A small network was shown many inputs. Here are its activations along a few directions, one row for each input.
In each table, some parts of the input vary, and every possible input appears once, in random order.
A made-up example of a description, with smaller parts first: one of 3 separate values, together with either a single point or one of 11 places around a ring or (one of 5 places around a ring, together with one of 6 places along a line).
Shared parts are said once, and a part with two or three values counts as separate values.
(in the rows, 128 means zero)

Other details of the inputs shift rows strongly along two fixed directions, in all tables alike. That doesn't count.

Table:
R1: [124  99 123 143 150 131 106 128 139 203 149]
R2: [137 174 133 101 114 139 137 125 111  41  87]
R3: [ 88 123 126 193  61 115 163 121 138 110  69]
R4: [147 180 123 112 110 127 138 135  99  43  93]
R5: [147 146 135  80 171 135 109 135 120 101 138]
R6: [167 144 127  79 170 149 100 111 187 131 228]
R7: [151 132 116  79 152 129 121 147 131 133 136]
R8: [145 129 115  81 153 134 121 152 131 129 139]
R9: [ 84 105 138 200  71 113 145  96 132 127  85]
R10: [138 113 130 130 141 129 132 131 118 183 155]
R11: [150 152 136  70 157 145 126 134 117 110 138]
R12: [134 158 127 123 125 117 127 143 106  55 106]
R13: [150 142 114 104 163 139 112 137 104 126 150]
R14: [192 166 119  59 176 150 100 108 181 107 214]
R15: [122 106 139 124 150 135 109 118 128 175 153]
R16: [122 102 134 144 145 130 119 133 119 200 167]
R17: [137 160 119 123 118 129 126 136 101  58 106]
R18: [118  96 122 144 151 137 107 133 138 199 152]
R19: [132  98 138 109 139 121 128 119 135 178 147]
R20: [135 160 133  85 106 120 142 132 117  37  91]
R21: [125  96 126 151 158 122 117 131 123 192 162]
R22: [142  90 131 135 161 145 104  95 203 219 243]
R23: [153 142 135  81 156 142 128 125 122 134 139]
R24: [137 101 127 122 137 115 129 134 122 178 156]
R25: [136 165 133 106 124 127 130 128 116  33  86]
R26: [ 94 101 147 192  85 103 141 102 139 135  91]
R27: [140 163 122  97 104 114 143 147 104  36 100]
R28: [ 85 104 135 191  73 114 152 125 143 151  95]
R29: [124  93 131 150 157 123 114 135 124 190 163]
R30: [125 105 135 129 161 130 116 118 133 172 147]
R31: [ 82 105 134 198  76 115 142 123 141 151  95]
R32: [124 112 124 131 149 142 117 137 135 184 146]
R33: [126 109 128 138 148 129 110 133 115 175 161]
R34: [151 132 116  87 152 128 129 144 111 127 150]
R35: [ 93 103 143 191  78 111 138  96 134 140  93]
R36: [138 165 123 120 116 133 136 138 101  63 105]
R37: [137 176 128 102 115 138 139 121 111  42  86]
R38: [ 88 120 130 192  59 116 160 124 138 108  70]
R39: [118  99 117 145 153 137 109 129 137 201 151]
R40: [ 93 103 132 224  53 113 150  71 204 133 149]
R41: [132 113 125 132 144 134 135 132 117 180 156]
R42: [127  95 137 109 141 127 128 124 134 174 150]
R43: [152 142 124  95 155 142 129 145 108 129 150]
R44: [ 92 125 130 204  62 110 158 115 116 106  83]
R45: [ 97  99 137 206  85  97 141 117 127 143 103]
R46: [144 139 114 100 174 137 109 146 129 127 136]
R47: [126  86 128 132 138 120 129 137 125 194 164]
R48: [129 112 133 129 142 131 130 138 118 179 160]
R49: [ 91 111 146 182  67 118 161 106 133 123  86]
R50: [155 151 117  87 171 134 106 147 127 107 128]
R51: [129 158 122 117 127 123 122 147 126  58  93]
R52: [151 145 135  86 160 143 117 123 119 134 140]
R53: [ 94 105 133 192  73 113 153 119 143 155  90]
R54: [150 159 111  85 164 150 116 145 121 113 130]
R55: [ 87 108 143 190  66 116 164 101 135 133  85]
R56: [ 89 104 123 181  66 104 156 124 142 124  82]
R57: [138 161 126  88 109 124 146 127 116  39  88]
R58: [136 169 117 112 125 128 126 147 122  35  82]
R59: [120 108 123 132 151 135 105 137 135 180 149]
R60: [161 154 118  92 159 136 109 138 102 106 142]
R61: [148 154 135  75 160 146 116 132 115 109 139]
R62: [148 142 117  68 153 132 119 156 127 108 135]
R63: [136 169 129 104 116 136 127 122 111  36  88]
R64: [129 115 125 130 148 136 116 132 136 188 143]
Each input here is: one of 4 places along a line, together with either a single point or (one of 3 separate values, together with one of 5 places along a line).
The inputs of R11 and R55 match in every part but the place on the line of 4. If R31 is changed in the same way as R11 into R55, which row does it become?
> R54
Which other rows does R26 become when the place on the line of 4 takes its other values? List them by row number.
> R5, R25, R30
A walk changes only the place on the line of 5. It starts at R58 and steps to R18. List the rest of the walk in order.
> R32, R38, R8
Which other rows does R23 become when the choice among 3 separate values takes its other values? List them by row number.
> R10, R53
Which other rows does R5 become when the choice among 3 separate values takes its other values? List them by row number.
> R12, R51

Table:
R65: [154 148 101 121 169 157 102 131 132 132 169]
R66: [145 136 138  78 147 141  99 118 138 137 162]
R67: [108  81 112 154 129 131 125 119 153 197 130]
R68: [143 138 129  91 179 147 125 123 116 144 140]
R69: [ 92 135 131 207  18  95 182 117  96  51  33]
R70: [162 168 113  59 171 127 111 168 108  44  97]
R71: [137 168 120 159 104 117 131 113 149  55 125]
R72: [167 146 110 115 157 141 104 118 146 125 186]
R73: [122  99 111 195 130 121 111 127 123 188 159]
R74: [174 189 119  49 140 134 140 145 134  49 132]
R75: [115  94 137 161 131 113 143 133 110 203 137]
R76: [157 133 109  87 151 134 126 159 104 151 148]
R77: [ 85 144 156 205  20  98 156  99 153  43  37]
R78: [108  95 145 165 134 120 108 136 124 204 123]
R79: [148 128 141  75 146 137 129 122 127 133 176]
R80: [111 102 134 165 132 117 113 129 121 209 124]
R81: [103  92 149 157 133 136 142 127 137 196 139]
R82: [149 138 109  83 151 154 130 146 128 149 150]
R83: [124  98 136 152 110 127 118  98 154 200 147]
R84: [122  78 121 148 118 115 127 105 167 191 148]
R85: [171 169  95  57 158 130 114 156 100  49 100]
R86: [ 99  70 123 152 129 109 114 136 128 192 137]
R87: [151 139 116  90 162 128 128 163 109 151 145]
R88: [ 90 130 133 210  29  92 172 104  93  47  27]
R89: [141 127 120  82 151 132 119 163 103 143 158]
R90: [164 177 123  41 130 138 132 144 127  41 144]
R91: [ 84 136 140 213  39  86 174 109  99  48  24]
R92: [165 133 129  80 147 139 135 118 128 141 167]
R93: [ 91  75 123 148 129 128 118 123 151 190 140]
R94: [ 80 129 120 212  36  79 165 125 125  46  17]
R95: [161 196 112  91 173 157 104 151 126  31 132]
R96: [172 197 127  55 148 140 113 127 130  52 117]
R97: [144 138 112 119 169 135  91 148 106 125 176]
R98: [112  95 132 179 118 121 111 105 159 173 189]
R99: [168 191 112  95 173 137 100 164 102  33 130]
R100: [154 129 118  82 165 125 117 127 157 136 151]
R101: [ 82 133 150 211  31  91 179 129 104  47  31]
R102: [119  92 148 153 130 115 140  93 145 191 151]
R103: [158 140 137  83 157 133 137 122 134 141 164]
R104: [102  87 119 157 139 125 127 124 158 198 128]
R105: [151 178 125  49 149 156 132 143  99  48 125]
R106: [142 151 124  92 170 153 105 133 130 152 132]
R107: [101  90 138 157 121 121 105 128 114 201 136]
R108: [ 84 141 131 203  18 114 186 104 119  48  35]
R109: [160 193 110  54 152 151 138 158 119  55 114]
R110: [147 125 139  95 181 131 115 143  96 141 137]
R111: [125  91 128 146 101 121 145 116 157 197 162]
R112: [145 143 128  89 168 150 135 136 119 148 146]
R113: [109  80 152 145 120 119 131  93 139 184 163]
R114: [172 199 101  95 171 134 105 157  99  39 130]
R115: [150 180 114  46 142 155 129 158 112  48 127]
R116: [165 180 120  58 155 134 128 179  98  52 111]
R117: [142 126 131  84 158 134 122 148  89 142 156]
R118: [137 124 120  88 179 144 109 147 146 137 133]
R119: [157 145 128 118 170 137 101 130 154 120 183]
R120: [126  86 140 150 120 121 138  89 140 191 154]
R121: [132 147 150 123  99 120 156 121 135  69 108]
R122: [ 93  95 139 152 121 140 109 115 138 199 139]
R123: [ 73 134 151 209  42 109 173 103 125  41  27]
R124: [108 110 118 194 140 134 117 119 152 187 159]
R125: [117 153 130 126 102 135 151 148 134  75  90]
R126: [100  99 145 161 134 140 112 123 148 202 126]
R127: [112  88 131 156 131 137 135 102 126 197 136]
R128: [110 101 127 158 121 143 115 111 139 206 129]
R129: [116  84 158 153 132 118 135 100 148 186 151]
R130: [ 95  83 143 151 130 135 129 106 124 189 145]
R131: [118  96 127 162 122 123 111 124 116 208 126]
R132: [161 166 116  42 145 131 114 134 136  33 130]
R133: [ 68 145 124 235  26 112 150 107 136  24  63]
R134: [112  77 139 151 130 112 124 117 175 187 146]
R135: [141 121 133  87 168 131 112 135  87 138 149]
R136: [116  90 146 149 114 118 142 127 165 193 159]
The inputs of R67 and R118 match in every part but one. If R111 is changed in the same way as R67 into R118, which row does it become?
> R136
The inputs of R99 and R73 match in every part but one. If R70 is changed in the same way as R99 into R73, which row does it become?
> R85
What is each input in this table made of?
> one of 3 separate values, together with one of 4 places along a line, together with either a single point or one of 5 places along a line
Which other rows does R103 become when the choice among 3 separate values takes its other values? List them by row number.
> R75, R112
List by row number the other rows that have the place on the line of 4 and the choice among 3 separate values in common with R112.
> R68, R104, R106, R109, R124
Which other rows does R66 become when the choice among 3 separate values takes its other values? List them by row number.
> R107, R122
Which other rows does R80 become when the place on the line of 4 takes its other values? List them by row number.
> R78, R107, R131

Table:
R137: [139 115 125 127 151 135 124 133 119 182 172]
R138: [146 143 114  98 149 133 125 156 110 119 138]
R139: [106 115 139 166 113 130 131 111 127 152 120]
R140: [137 143 123  95 158 143 114 145 116 120 125]
R141: [143 147 125  99 153 145 112 128 139 111 145]
R142: [150 140 136  76 145 139 134 125 116 122 138]
R143: [113 116 130 167 111 126 133 115 135 154 117]
R144: [143 144 113  96 157 138 115 148 124 122 121]
R145: [123 156 134 120  72 117 158 115 140  37  81]
R146: [115 113 125 168  99 118 138 124 146 143 142]
R147: [106  98 138 140 102 116 148 126 131 160 109]
R148: [105 104 134 161 117 116 129 129 125 152 111]
R149: [110 110 141 166 115 121 132 112 124 149 123]
R150: [110 109 136 165 111 118 128 112 149 142 131]
R151: [138 108 132 125 159 129 114 124 118 180 167]
R152: [151 141 123  99 151 130 113 131 132 107 153]
R153: [149 148 115  99 152 141 114 132 148 112 141]
R154: [120 154 123 139  90 110 141 138 106  42  70]
What is each input in this table made of?
> one of 3 separate values, together with either a single point or one of 5 places along a line
The inputs of R142 and R147 match in every part but the choice among 3 separate values. If R143 is changed in the same way as R142 into R147, which row does it become?
> R144
